A small network was shown many inputs. Here are its activations along a few directions, one row for each input.
In each table, some parts of the input vary, and every possible input appears once, in random order.
Descriptions start from the smaller parts, as in this example, which fits no table here: one of 4 places along a line, together with either a single point or one of 9 places around a ring or (one of 3 separate values, together with one of 8 places around a ring).
Shared parts are said once, and a part with two or three values counts as separate values.

Other details of the inputs vary at random and push rows far along two fixed directions, the same in every table; ignore that.

A family of inputs:
R1: [-25 -29 -12 -30  37  10 -23   9   3 -20  10]
R2: [-32   8  22 -35   6 -32  -4  10 -39  39  16]
R3: [-19 -38  -5 -19  16   5 -39  23   9 -21   1]
R4: [ 44 -14   4  21 -11  21  12 -10  18 -40 -11]
R5: [ 44 -10 -11  10   6  20  23 -21  16 -32  -8]
R6: [-33 -14 -24 -24  32  12 -27   7  14 -15  14]
R7: [-13 -30  -4 -16  14  -2 -46  28   4 -32  -3]
R8: [-32  11  25  -8 -10 -37 -22  35 -27  42   1]
R9: [ 12  51  13  16 -24  -7  43 -24 -18  32  -7]
R10: [ 20  37  10  15 -28 -12  47 -14 -11  41  -3]
R11: [ 41 -15  -5  18  -4  17  18 -18  19 -38 -13]
R12: [ 39 -18 -13  14   5  27  30 -19  16 -24  -4]
R13: [ 23   7 -21  21   2  32  16 -34  16 -28   7]
R14: [ 29  35  30   4 -16 -17  50 -18 -25  21  -6]
R15: [ 27   0 -14  32 -18  31   3 -15  27 -30 -13]
R16: [ 24  27  33  29 -34 -14  36  -3 -12  35  -7]
R17: [-22 -38 -13 -21  22   2 -32  15   9 -18  -1]
R18: [ 31  32  29   4 -19 -18  45 -22 -30  20   5]
R19: [-23 -26 -21 -19  37   5 -32  10  15  -8   6]
R20: [-35  11  19 -16  -1 -39 -13  20 -22  48  -2]
R21: [-39  21  19 -25  14 -31  -4  12 -28  47   9]
R22: [-28   1  27 -17 -14 -36 -18  36 -34  35  -2]
R23: [ 24   1 -22  30 -11  27  10 -23  27 -28 -15]
R24: [-28 -15 -21  -3   6   7 -53  22  12 -23  -5]
R25: [-36  18  20 -25  11 -32  -8   8 -32  46  19]
R26: [-28 -24 -16 -12   9   8 -43  22  21 -16   6]
R27: [ 25  -8 -19  27  -9  26  18 -16  30 -26  -4]
R28: [ 24  -2 -19  18   4  32  24 -27  18 -25  18]
R29: [ 17  31  21  30 -46 -13  31   6 -13  30  -4]
R30: [-29 -11 -33 -19  24   8 -41   4  15 -12  -3]
Each input here is: one of 5 places along a line, together with one of 6 places along a line.
The inputs of R6 and R26 match in every part but the place on the line of 6. If R14 is changed in the same way as R6 into R26, which row does it become?
Answer: R4
Which other rows does R30 become when the place on the line of 6 takes its other values? List them by row number.
Answer: R9, R13, R15, R23, R24

A family of inputs:
R31: [  5 -18 -33  -5  35  31  -6 -24  25 -38   3]
R32: [-24 -36 -18 -21  22   9 -51  23  17 -35   1]
R33: [  8 -28 -15   8   9  25 -15   6  27 -35  -4]
R34: [ 32  10   3  13  -7  10  51 -29  -4   6   7]
R35: [-41   5  21 -26  -4 -40 -27  34 -32  41  -4]
R36: [-24 -30 -21 -18  21   6 -54  20  18 -32   3]
R37: [ 29  15   7  33 -30  11  31 -12   6   3 -13]
R38: [ 30  15   5  37 -27   8  29 -15   8   6  -8]
R39: [ 37   7  14  26 -29   5  34 -11  -3  -5 -11]
R40: [-34 -24 -27 -23  41  19 -43   2  13 -29  17]
R41: [ -4  23  27  -6 -24 -34   1  13 -26  36  -4]
R42: [-14  30  27 -14  -4 -27  16   1 -33  42  11]
R43: [ 30  19  -2  15  -9  11  49 -28   1   6   7]
R44: [ 32  24   2  13  -1   8  47 -32   0   3  -2]
R45: [ 30  16   5  34 -29  10  31 -11   2   1 -14]
R46: [  5 -24 -19  10   8  25 -16   5  30 -36  -4]
R47: [-21 -37 -16 -20  22   4 -52  19  12 -31   2]
R48: [ 36  12  11  30 -25   8  34  -6   1  -1 -11]
R49: [-50  12  11 -48  15 -39 -16  18 -32  50  16]
R50: [-45  18  15 -48  22 -43 -16  13 -33  48   6]
R51: [ 36   6  12  33 -23   5  34 -12   4   4  -7]
R52: [-49  23  18 -35  11 -37 -19  17 -34  44  16]
R53: [ 31  16   7  30 -33   8  29 -14   2  -3 -12]
R54: [-10  29  22  -2 -29 -32  -1   8 -26  40  -7]
R55: [-46  14  23 -37  13 -38 -16  16 -39  44  15]
R56: [  7 -24 -20  14  11  23 -18   2  31 -34   0]
R57: [ 36  11  11  33 -23   6  32 -11   7   5  -6]
R58: [  7 -23 -20  11   9  25 -17   7  25 -39  -5]
R59: [-11  25  21 -22   4 -32  21  -8 -32  44   1]
R60: [  8 -23 -19   7   5  23 -18   3  25 -43  -4]
R61: [-37 -31 -38 -33  43  17 -41   2  17 -23  18]
R62: [  9 -32 -14   9   9  24 -13   3  24 -36  -5]
The inputs of R32 and R39 match in every part but one. If R49 is changed in the same way as R32 into R39, which row does it become?
Answer: R34
What do these inputs look like to the network?
Answer: one of 4 places along a line, together with either one of 3 separate values or one of 5 places along a line
Which other rows does R48 become when the place on the line of 5 takes its other values? List them by row number.
Answer: R32, R33, R41, R57
Start at R51 and move only the place on the line of 4, one step at a time. The first step leads to R57. Which rows follow, in order?
Answer: R56, R38

A family of inputs:
R63: [-11   3   0  -2  -5  -4 -13   6  -4   7   0]
R64: [-7 -4  6 -8  4 -5 -7  6 -6  3 -2]
R65: [-11   4  -1  -1  -1  -5  -9  10   2   6   2]
R66: [ -5  -5   0 -11   2  -6  -6   6  -4   3  -1]
R67: [-14   2   0  -1  -5  -6 -11   6  -3   6  -1]
R68: [-14   3  -1  -2  -4  -6  -9   8  -2   6  -1]
R69: [-12   0  -6 -10  11   1  -1  -4   1   9   6]
R70: [-9 -3  7 -9  1 -8 -7  5 -4  1  1]
R71: [11 -2  3  4 -4  2 12 -3 -2  0 -3]
R72: [-11  -1  -5  -6  12   1  -2  -4   2   7  11]
R73: [-7 -3  8 -7  4 -4 -7  8 -6  2  2]
R74: [-10   6  -6 -14  12  -1  -3  -6  -6   1   2]
R75: [12  3  7  4 -4 -2  9 -5  1 -1 -5]
R76: [-10   7  -5 -13  11   0  -4  -5  -7   1   6]
R77: [  8   8   2  15 -11   2   5  -3   2   2  -1]
R78: [  8   8   1  12 -11  -1   5  -6   1   5  -7]
R79: [-8 -7  3 -7  3 -7 -4  7 -7  3  2]
R80: [ 8  9 -1 11 -8  1 10 -2  6  3 -7]
R81: [ -5  -2   2 -11   3 -10  -8   4  -2   3  -2]
R82: [ 25 -31 -21  15  19  35  -1 -11  30 -49  -3]
R83: [-12   0  -5  -8  11   3  -1  -3   0   9  10]
R84: [  1 -26 -16  -5  14  15 -14   1  15 -29   3]
R85: [-12   4  -1  -3  -2  -3  -8  10   0   6   1]
R86: [-11   0  -6  -8  13  -1  -2  -4   2   9   6]
R87: [12  3  5  2 -8  1 10 -3 -2 -1  0]
R88: [-9 -6  5 -6  4 -6 -5  7 -7  3  1]
R89: [-9 -5  7 -7  3 -6 -6  6 -6  2  0]
R90: [12 -2  3  6 -2 -1 12 -4 -1  1 -4]
R91: [-4 -4  2 -8  3 -8 -7  6 -4  3  4]
R92: [  8   8   1  14 -10   3   7  -1   4   1  -1]
R93: [14  1  1  3 -4 -2 11 -5  0  0 -4]
R94: [12  1  8  7 -2  0 10 -4 -1 -1 -5]
R95: [ -1 -16  -4  -3  12  10 -10   6   5 -15   3]
R96: [12 -2  4  8 -3  1 12 -2 -2 -1  2]
R97: [ -5  -4   1 -10   1  -5  -7   7  -6   3   3]
R98: [ -4 -20 -20   0  10  18 -24   0  19 -26  -2]
R99: [  2 -23 -16  -7  15  15 -16   1  17 -30   0]
R100: [  5   7   2  12 -15   0   7  -6  -1   3  -3]
R101: [11  4  9  4 -7  1  9 -3 -2 -1 -1]
R102: [11 -1  4  6 -5  3 12 -1 -3 -1  1]
R103: [  7   9   1  12 -12   5   8  -1   2   2  -2]
R104: [12  0  7  9 -2  2 11 -2 -2 -2  1]
R105: [  8  12  -4   0   5   3  14 -16  -2  -1  -1]
R106: [12  1  9  9 -3  1 10 -3 -2 -2  1]
R107: [  7   8   1  11 -13   2   7  -4   1   4  -7]
R108: [  8   9   1  12 -11   0   6  -5   2   4  -7]
R109: [-14  -1  -6  -8  10   1   0  -5   1   8   9]
R110: [-12   6  -5 -13  10  -3  -2  -6  -7   1   5]
R111: [-14   3  -1  -3  -3  -6  -7   9   0   6  -1]
R112: [10  1  5  3 -8 -1 11 -5 -2 -2 -1]
R113: [-10   3   0   0  -3  -6 -14   5  -2   7   2]
R114: [-12   3  -2  -4  -3  -5 -10   9  -1   8  -4]
R115: [-7 -6  4 -8  5 -5 -6  8 -6  4 -2]
R116: [12  3  9  6 -5 -1  9 -3  0 -2  1]
R117: [13  3  5  4 -6 -1 10 -4  0 -1  2]
R118: [  8   8   1  13 -13   5   6  -3   1   2  -2]
R119: [ -7  -2   6 -10   2  -7  -8   6  -4   2  -2]
R120: [  8   9   0  12 -10   0   8  -3   4   4  -8]
R121: [  9  12  -3   3   4   5  14 -15  -2  -3   5]
R122: [-12   3  -2  -5  -2  -5  -8   9   1   7  -4]
What do these inputs look like to the network?
Answer: one of 5 places along a line, together with either one of 2 separate values or one of 4 places along a line or one of 6 places around a ring
The inputs of R72 and R86 match in every part but the place on the line of 5. If R92 is changed in the same way as R72 into R86, which row does it become?
Answer: R120
The inputs of R112 and R117 match in every part but the place on the line of 5. If R110 is changed in the same way as R112 into R117, which row does it become?
Answer: R121
List by row number the other rows that have the place on the line of 5 in common with R87.
Answer: R63, R73, R76, R83, R85, R95, R97, R101, R102, R103, R118
List by row number the other rows that have the place on the line of 5 in common with R98.
Answer: R64, R66, R69, R71, R74, R99, R107, R114, R115, R119, R122
Start at R75 and move only the place on the ring of 6, one step at a time. The first step leads to R94. Which rows follow, in order?
Answer: R82, R90, R93, R81
Which other rows does R105 become when the choice among 2 separate values takes its other values? List them by row number.
Answer: R86
